These are the activations of a small neural network, seen along a few directions. Each row is one input.
In each table, some parts of the input vary, and every possible input appears once, in random order.
A made-up example of a description, with smaller parts first: one of 8 places around a ring, together with either a single point or one of 11 places around a ring or (one of 3 separate values, together with one of 6 places along a line).
Shared parts are said once, and a part with two or three values counts as separate values.
(in the rows, 128 means zero)

Other details of the inputs shift rows strongly along two fixed directions, in all tables alike. That doesn't count.
To show where, the next rows are all for the same input, with only those details redrawn:
[102  98  97  53  87 111 182 159 148 103 103 123 142  95]
[129 138 130 140 136 133 112 122 139 145 134 128 128 140]
[ 87 107 141 128 132 115 119 142 157 123  54 157  62  86]

Table:
x1: [129 134 130 143 131 134 114 118 133 143 129 133 131 143]
x2: [130 144 135 146 138 137 126 117 125 138 129 124 130 137]
x3: [143 131 146 143 136 128 110 122 116 121 149 125 124 129]
x4: [131 131 130 145 133 134 114 117 130 142 130 131 131 145]
x5: [133 142 130 147 138 135 118 119 132 142 129 130 133 142]
x6: [143 128 137 152 142 129 118 127  99 114 148 137 123 131]
x7: [132 132 129 143 135 130 110 123 133 143 132 126 123 140]
x8: [169 144 116 115 112 132 150 120  86 116 204 101 204 162]
x9: [103  91  96  55  86 108 181 160 144 101  99 122 139  93]
x10: [128 143 134 146 138 136 123 114 125 138 130 128 128 137]
x11: [133 138 131 146 137 133 124 116 117 135 130 123 127 138]
x12: [137 115  84  63  87 121 187 143 122 111 155 102 194 133]
x13: [130 139 134 147 140 134 124 115 123 136 128 126 126 137]
x14: [132 135 128 147 136 132 116 120 126 138 125 130 127 139]
x15: [133 138 135 143 137 133 114 118 129 142 139 117 123 137]
x16: [140 136 153 146 144 131 118 122 105 120 142 128 121 125]
x17: [133 137 129 146 139 133 118 118 130 139 127 131 130 141]
x18: [132 107 122 123 120 120 130 142 115 103 126 149 122 120]
x19: [129 143 139 143 143 136 122 118 125 138 132 119 122 132]
x20: [ 88 104 142 131 135 114 118 141 155 121  51 157  58  86]
x21: [129 139 132 143 136 133 113 123 140 146 131 127 128 140]
x22: [149 127 132 150 139 128 111 131 107 116 147 143 128 134]
x23: [132 143 139 144 141 136 120 118 119 139 134 117 123 134]
x24: [145 123 133 145 140 127 105 133 120 119 149 142 119 133]
x25: [143 128 137 147 128 125 110 121 110 121 138 143 133 142]
x26: [102  98  97  53  87 111 182 159 148 103 103 123 142  95]
x27: [133 142 138 142 141 135 122 118 119 137 134 116 123 134]
x28: [135 122  84  60  88 124 189 142 128 112 158 105 199 135]
x29: [131 138 135 143 136 132 114 118 130 142 136 118 122 135]
x30: [130 139 136 141 138 133 116 118 134 141 136 120 122 135]
x31: [132 129 129 146 130 132 113 119 126 141 130 130 130 144]
x32: [142 130 143 147 147 133 120 130 104 116 154 130 120 126]
x33: [142 124 140 145 142 130 110 131 116 116 152 130 116 125]
x34: [129 143 137 141 137 135 117 120 137 144 135 121 124 134]
x35: [160 148 106 117 116 140 150 115 105 137 193  94 197 169]
x36: [138 115  79  51  77 125 193 145 129 115 167  99 212 141]
x37: [127 141 136 138 137 134 116 119 137 142 135 122 122 132]
x38: [128 147 139 141 142 137 122 118 128 140 133 121 124 132]
x39: [ 99  98 155 139 135 107 104 144 141 104  54 172  49  80]
x40: [132 128 129 145 130 132 112 119 126 141 128 130 128 144]
x41: [144 132 139 148 133 124 110 124 108 119 132 142 130 133]
x42: [ 75  96 131  81 112 110 169 159 149  95  39 144  70  56]
- What do these inputs look like to the network? => one of 6 places around a ring, together with either one of 2 separate values or one of 5 places along a line
- The inputs of x5 and x34 match in every part but the place on the ring of 6. If x12 is changed in the same way as x5 into x34, which row does it become? => x15
- The inputs of x6 and x32 match in every part but the place on the ring of 6. If x10 is changed in the same way as x6 into x32, which row does it become? => x38
- Change only the place on the line of 5 in x42. List by row number the other rows that result. => x19, x23, x27, x38
- Change only the choice among 2 separate values in x18. List by row number the other rows that result. => x25

Table:
x43: [172 137 102  89 105 127 129 130 127 115 229  99 192 158]
x44: [ 65  86  80  16  57  99 213 170 180 114  56 105 137  74]
x45: [ 94  85  94   7  70  92 209 176 160  71 110 115 126  53]
x46: [163 151 151 180 163 158 108  96  86 157 181  80 144 163]
x47: [119 161 181 188 179 130  69 131 143 149  90 159  69 106]
x48: [112  68 137 107 113  97 121 157 120 100  71 149  82  91]
x49: [117 100 123 189 163 124  58 115 205 159  55 189  68 137]
x50: [ 92 112  86  49  72 114 183 155 169 135  94  97 158 109]
x51: [164 154 144 141 131 129 104 117 110 135 178 128 184 169]
x52: [146 186 128 166 141 160 100  74 141 208 170  82 173 198]
x53: [101  93 114 173 143 136  98 152 188 139  61 201  80 123]
x54: [146 136  93 103 118 146 156 136 111 136 223 107 198 163]
x55: [172 155 161 180 132 139  79  77 108 136 203 120 151 173]
x56: [137 180 131 156 138 151 100  88 155 203 163  84 161 189]
x57: [180 134 126 153 138 131  77 127 102 152 192 109 153 173]
x58: [152 145  83  93 123 133 183 139 105 109 160  97 176 133]
x59: [103 114 116 129 144 104 128 146 129 106  52 157  59  74]
x60: [143 145  92  99 123 131 202 124  97 107 143  94 180 131]
x61: [107  89 134 119 131 108 118 161 133 117  80 129  66  77]
x62: [ 83 153 162 176 159 143  84  79 175 194  52 127  63 132]
x63: [150 142 144 193 130 157  97  88  87 145 186 145 160 189]
x64: [ 94 110 116  22  94 112 218 184 146  76  79 128 138  55]
x65: [ 87 137 174 136 154 125 148 129 134 112  56 148  83  76]
x66: [174 112 113 111  84 129 140 121  76 120 197  90 205 172]
x67: [149 108 116  80  96 111 149 132 126  96 179 116 166 134]
x68: [160 129  73  84 102 112 155 143 106 107 157 118 185 142]
x69: [152 117 104  86 111 137 166 153 108 118 175  74 166 129]
x70: [170 151 119 162 121 128 122 100  85 126 145 132 171 170]
x71: [106 121 155 188 161 132  61 128 130 140 102 187  52 123]
x72: [107  92 118 114 120  92 132 145 120  89  43 169  78  88]
x73: [ 98 141 167 199 184 155  87 122 124 144 104 160  46 118]
x74: [101  89 150 153 138 123 103 133 125 117  86 186  69 115]
x75: [120 117 117  58  96 107 156 172 138  94 116 147 152  92]
x76: [154 174 161 178 170 153 109  78 114 146 195  90 137 157]
x77: [112 136 163 150 163 134 107 127 148 119 110 129  51  91]
x78: [114 125 109 101 118 149 198 126 104 112 169 107 173 135]
x79: [119 150 198 205 149 125  68 103 121 133  75 180  85 123]
- What do these inputs look like to the network? => either one of 2 separate values or one of 5 places along a line or (one of 5 separate values, together with one of 6 places along a line)
- Change only the choice among 5 separate values in x57. List by row number the other rows that result. => x43, x68, x71, x75
- List by row number the other inputs of the same sort as x44. => x50, x52, x56, x62
- List by row number the other inputs of the same sort as x49. => x53
- A walk changes only the place on the line of 6. It starts at x78 and steps to x73. List the rest of the walk in order. => x54, x71, x74, x63

Table:
x80: [173 134 140 156 130 141  89 119 106 133 202 110 151 167]
x81: [165 149  98 100 103 129 169 119  95 109 173 108 219 157]
x82: [137 169  83 162 132 151 111 103 149 192 156 117 170 194]
x83: [ 76  53 147 124 123  95 118 164 130  82  28 183  26  53]
x84: [ 93 136 124 132 161 142 120 141 195 177  66 116  83 113]
x85: [106  78  95  35  71 101 221 165  93  68 105 112 155  78]
x86: [142 142 178 239 181 129  32  99 135 141  88 195  62 141]
x87: [130 145 209 249 207 129   4 112 139 149 102 175  11 114]
x88: [126 176 128 151 145 164 134  74 164 186 169  80 163 175]
x89: [129 171 137 147 125 156 108 105 150 194 159 117 186 188]
x90: [165 104  89  93  98 123 161 141 103 104 186 129 200 158]
x91: [189 200 123 163 133 150  60  59 138 225 240  58 217 243]
x92: [103  89  99   8  69  95 232 177 119  58 105 102 151  52]
x93: [133 100  96  35  65 115 217 156  94  75 147  85 179 100]
x94: [100 136 170 166 172 129 109 133 119 106  77 166  38  78]
x95: [135 116 113 113 117 124 166 131  91  98 129 128 151 129]
x96: [ 74  79 147 105 144 106 125 177 156  77  46 194  15  36]
- What do these inputs look like to the network? => either one of 5 separate values or (one of 2 separate values, together with one of 6 places along a line)
- List by row number the other inputs of the same sort as x87. => x80, x81, x83, x85, x86, x90, x92, x93, x94, x95, x96
